These are the activations of a small neural network, seen along a few directions. Each row is one input.
In each table, some parts of the input vary, and every possible input appears once, in random order.
A made-up example of a description, with smaller parts first: one of 2 separate values, together with either a single point or one of 11 places around a ring or (one of 4 places along a line, together with one of 8 places around a ring).
Shared parts are said once, and a part with two or three values counts as separate values.
In the rows, 128 means zero.

Other details of the inputs vary at random and push rows far along two fixed directions, the same in every table; ignore that.

A family of inputs:
r1: [135 135 133 148 153 149 123 117 104  78 127]
r2: [ 90 123 126  97 146 139 107 108  97  91 131]
r3: [181  87 133 145  83 104 166 175 194 174 106]
r4: [143 149 141 120 170 155  97 118 104  65 109]
r5: [144 134 139 125 162 156 130 115 103 107 137]
r6: [154 118  93 125 155 138 140 112 134  60 116]
r7: [197 152 176 145 158 118 128 133 140 109 109]
r8: [ 97 109 125 133 113 125 140 126 116 133 145]
r9: [ 91 143 105 106 121 122 120 128 123 136 129]
r10: [181 151 144 167  96 113 161 162 151 169 112]
r11: [156 144 154 148 135 136 129 137 134 103 117]
r12: [ 40 115  97 109 133 117 100 109 120 106 151]
r13: [109 127 120 111 175 131 101  81  96  73 152]
r14: [164  95 120 131 133 119 152 143 176 136 126]
r15: [187 147 176 142 155 128 123 124 115  73  99]
r16: [ 51 119 100 100 126 146 110 118 114 117 152]
r17: [146 138 152 123 131 135 137 138 139 150 134]
r18: [ 99 118 117  99 143 140 103 101  92  96 134]
r19: [140 124 136 138 154 128 127 104 121 120 137]
r20: [156 124 145 131 132 144 127 124 110 123 111]
r21: [121 117 133 127 110 139 141 140 117 148 128]
r22: [ 67 112 119 116 103 103 141 130 150 178 166]
r23: [204 168 163 151  99 125 157 173 157 173  95]
r24: [138 134 127 121 137 143 101 126 119 114 118]
r25: [197 166 163 162 110 115 156 156 151 142 103]
r26: [198 166 146 148 153 127 122 116 112  81 101]
r27: [154 150 123 127 112 122 125 140 134 154 112]
r28: [ 55 101  97 123  71 122 134 160 153 213 151]
r29: [120 114 132 126 108 104 123 130 132 144 131]
r30: [ 57 122  78 119 129 121 121  92 104 117 153]
r31: [166 157 132 140 134 148 142 134 111 119 112]
r32: [124 118 151 140  83 103 152 158 156 177 131]
r33: [141 134 132 137 139 126 106 121 124 102 120]
r34: [110 143 117 128 110 100 132 135 141 144 126]
r35: [ 94  92 122 139  56  87 151 160 167 233 138]
r36: [152 138 131 133 168 167 105 107  96  74 111]
r37: [121 133 106 129  96 123 138 140 136 182 123]
r38: [121 129 124 103 158 139 104 103 108 112 141]
r39: [138 144 144 107 184 148 105 101 101  74 129]
r40: [ 60  72  63 111 111 120 131 129 165 131 146]
r41: [148 133 157 126 117 136 140 145 128 137 116]
r42: [ 52 106  88 122 132 130 108  99 110 114 152]
r43: [ 50 100  90  98 125 129 119 105 120 167 167]
r44: [181 132 161 160 112 114 158 161 158 181 126]
Description of these inputs: one of 4 separate values, together with either a single point or (one of 2 separate values, together with one of 5 places around a ring).
Q: The inputs of r16 and r17 match in every part but the choice among 4 separate values. If r36 is changed in the same way as r16 into r17, which row does it become?
A: r43
Q: Change only the choice among 4 separate values in r40. List by row number the other rows that result.
A: r3, r6, r14
Q: Change only the choice among 2 separate values in r29. List by row number the other rows that result.
A: r18

A family of inputs:
r45: [111 155 144  89 196 179  82  89  63  48 131]
r46: [191 110 177 154 126 122 158 145 145 100 114]
r47: [ 93 127  73 117  73 109 126 150 153 177 112]
r48: [176 165 199 151 130 120 139 137 113 132 112]
r49: [ 13 126  78  76 132 164  92  89  56 112 158]
r50: [ 82  89 105 145  79 121 159 158 152 167 138]
r51: [ 95 110 117 130 102  91 163 123 155 189 167]
r52: [197 157 139 171 138 139 162 135 131 129 118]
r53: [211 145 127 143 140 151 148 135 126 142 104]
r54: [123 151 103  96 189 153  86  88 102  20 115]
r55: [188 159 155 156 123  93 141 142 145 100 102]
r56: [ 96  77  93 116  80 134 144 157 148 180 124]
r57: [ 73 144 127 140  75 122 138 151 121 194 143]
r58: [104 107  99 105 117 119 137 140 165 202 155]
r59: [ 80 139  84 146  72  96 141 151 156 164 127]
r60: [124  94 141 113 195 154  95  78  93  19 140]
r61: [194 150 157 148 136  97 109 138 155 113 100]
r62: [ 22  67  75  71 155 155 103  97 111  84 165]
r63: [205 134 166 148 160 118 131 120 148 140 125]
r64: [183 155 201 143 143 123 107 135 120 146 110]
Q: The inputs of r50 and r56 match in every part but one. If r57 is changed in the same way as r50 into r56, which row does it become?
A: r49
Q: Describe the family of inputs behind these rows.
A: one of 4 separate values, together with one of 5 places around a ring
Q: Change only the choice among 4 separate values in r54. List by row number the other rows that result.
A: r45, r58, r62
Q: Change only the choice among 4 separate values in r51. List by row number the other rows that result.
A: r46, r48, r55
